Each row below is a small network's average activation on inputs in which a field has the value named, seen along a few directions.
Related values have similar rows: they may be neighbours, one step apart, or belong to one group.
Random noise pushes rows far along 2 fixed directions. That doesn't count. These rows show it; they differ only by the noise:
[  41  173   13  -15 -362   29   98   93  265  104 -129   77  -29  -61]
[  41  159  118   22 -324   95   26  111  332  146  -52   84   -2  -28]
[ 111  159  405  104 -331  232  -67  253  429  203   28  225   59   28]
[-237   49 -236  -26  -21   47 -138 -315  443  227  192 -411  -40   -6]


Values of BUTU:
kogo: [  70  -36 -132 -279  104 -323  285  320 -423 -116  -26  353 -244  -84]
bod: [ 229  114  137  126  -59  -73  122   86 -674  -62 -186  193   96 -312]
paga: [ -98  -57 -151  143  231  241 -242 -263   69  -72 -159  218   50  179]
tusev: [ 162 -236  163 -267 -199 -182   26 -104 -241 -323   10   35  113 -321]
pif: [-155  -52  270  -43   82  -59  -35   17  -99  -63  590 -318   42   72]
zuzi: [  -5   84 -383 -206  234   74  -21 -199  336  -30   40 -124 -137  304]
bos: [ 147 -232  113  295  180  -82  137  313 -398 -272 -220  353   12  -45]
rutu: [ 428   24  239  145 -338  173  600  957 -418 -146 -590  668    8  178]
vura: [  73  -15 -149  164  -76  -74   51 -335  -32  -74 -341 -229  206    8]
rero: [ 143  375  624  125 -168  370  141  619 -274  180 -167  415  225   71]
sanob: [ 175  208  401  155 -215   80 -180  267  521  228   65  120   53   48]
rali: [-191 -345 -285 -296  226 -415 -222 -393 -237 -223   89    7 -293 -117]
A value of BUTU combines one of 3 hidden first parts with one of 4 second parts; all combinations occur once.
Question: Changing only the second part turns rero into rutu. pif has the same second part as rero; what does that change turn pif into?
Answer: kogo
Question: Changing only the second part turns tusev into rali. vura has the same second part as tusev; what does that change turn vura into?
Answer: paga

Values of VETEG:
delom: [-188  203  281  293  290  465 -199  -62  248  512  405 -413  194  151]
bozas: [-123  -28  -15  -61  316  -32  195  233 -287 -151  -26  278   41 -168]
fup: [-283   95 -300  -32  320  203 -193 -212  555  321  121 -273 -118  348]
rin: [ 238 -431  152  -44  190   89 -222  145 -140  -36 -137  175 -267  189]
tar: [  38 -361  446  374  240  430 -618  -84  268  176  247  131  135 -109]
daz: [ -29   98  633  269 -244  158  -11  110  188  221  198    9  235  -50]
vef: [-248 -168  -21  332  466   99 -279 -238   73   90   45 -112  317  243]
koba: [  73  192   16  201 -128  216  162  128  -36   39 -519  173   70  199]
nitaz: [  48  254   44 -205 -349 -182 -153 -232   30 -245  -21  -86   54 -167]
basaz: [-308  -24 -549   68  280  -28  179 -362 -357 -116  -26 -653   47 -156]
kati: [ -45 -427  183 -297  222 -131 -253    6 -142   14  322   -3  -94   21]
mifa: [-124   24 -975  -74  131 -391  459  -74 -603 -384 -323  382 -292 -143]
ler: [ 181  -74  194 -191   71 -159  283  302 -414 -152  242  186  -46   78]
vap: [  88  183  160 -121  105    1 -184  -85  523  422  344 -407  -19   55]
lal: [  43  288 -374 -161 -453  -12  241  472   25  -23 -213   60 -141  135]
zus: [-160 -101 -704 -209 -103 -169   80 -382  398 -236 -182 -271 -170  -35]
depu: [ -61    1  169  -66   59   -6 -154 -453  639  265  619 -344 -225  224]
ziros: [-105 -222  110  -49  234 -194 -379 -525   25  110  426 -320   10 -216]
regif: [  51  -24  199   73 -139 -183  166  219 -319 -156   61 -190   99 -238]
mar: [-191  -53  -56   67   60  269 -462 -429  407   51  122 -226  278   39]
A value of VETEG combines one of 5 hidden first parts with one of 4 second parts; all combinations occur once.
Question: Changing only the second part turns mar into zus. nitaz has the same second part as mar; what does that change turn nitaz into?
Answer: depu
Question: Changing only the second part turns lal into basaz. fup has the same second part as lal; what does that change turn fup into?
Answer: vef
Question: Changing only the second part turns regif into ler. ziros has the same second part as regif; what does that change turn ziros into?
Answer: kati
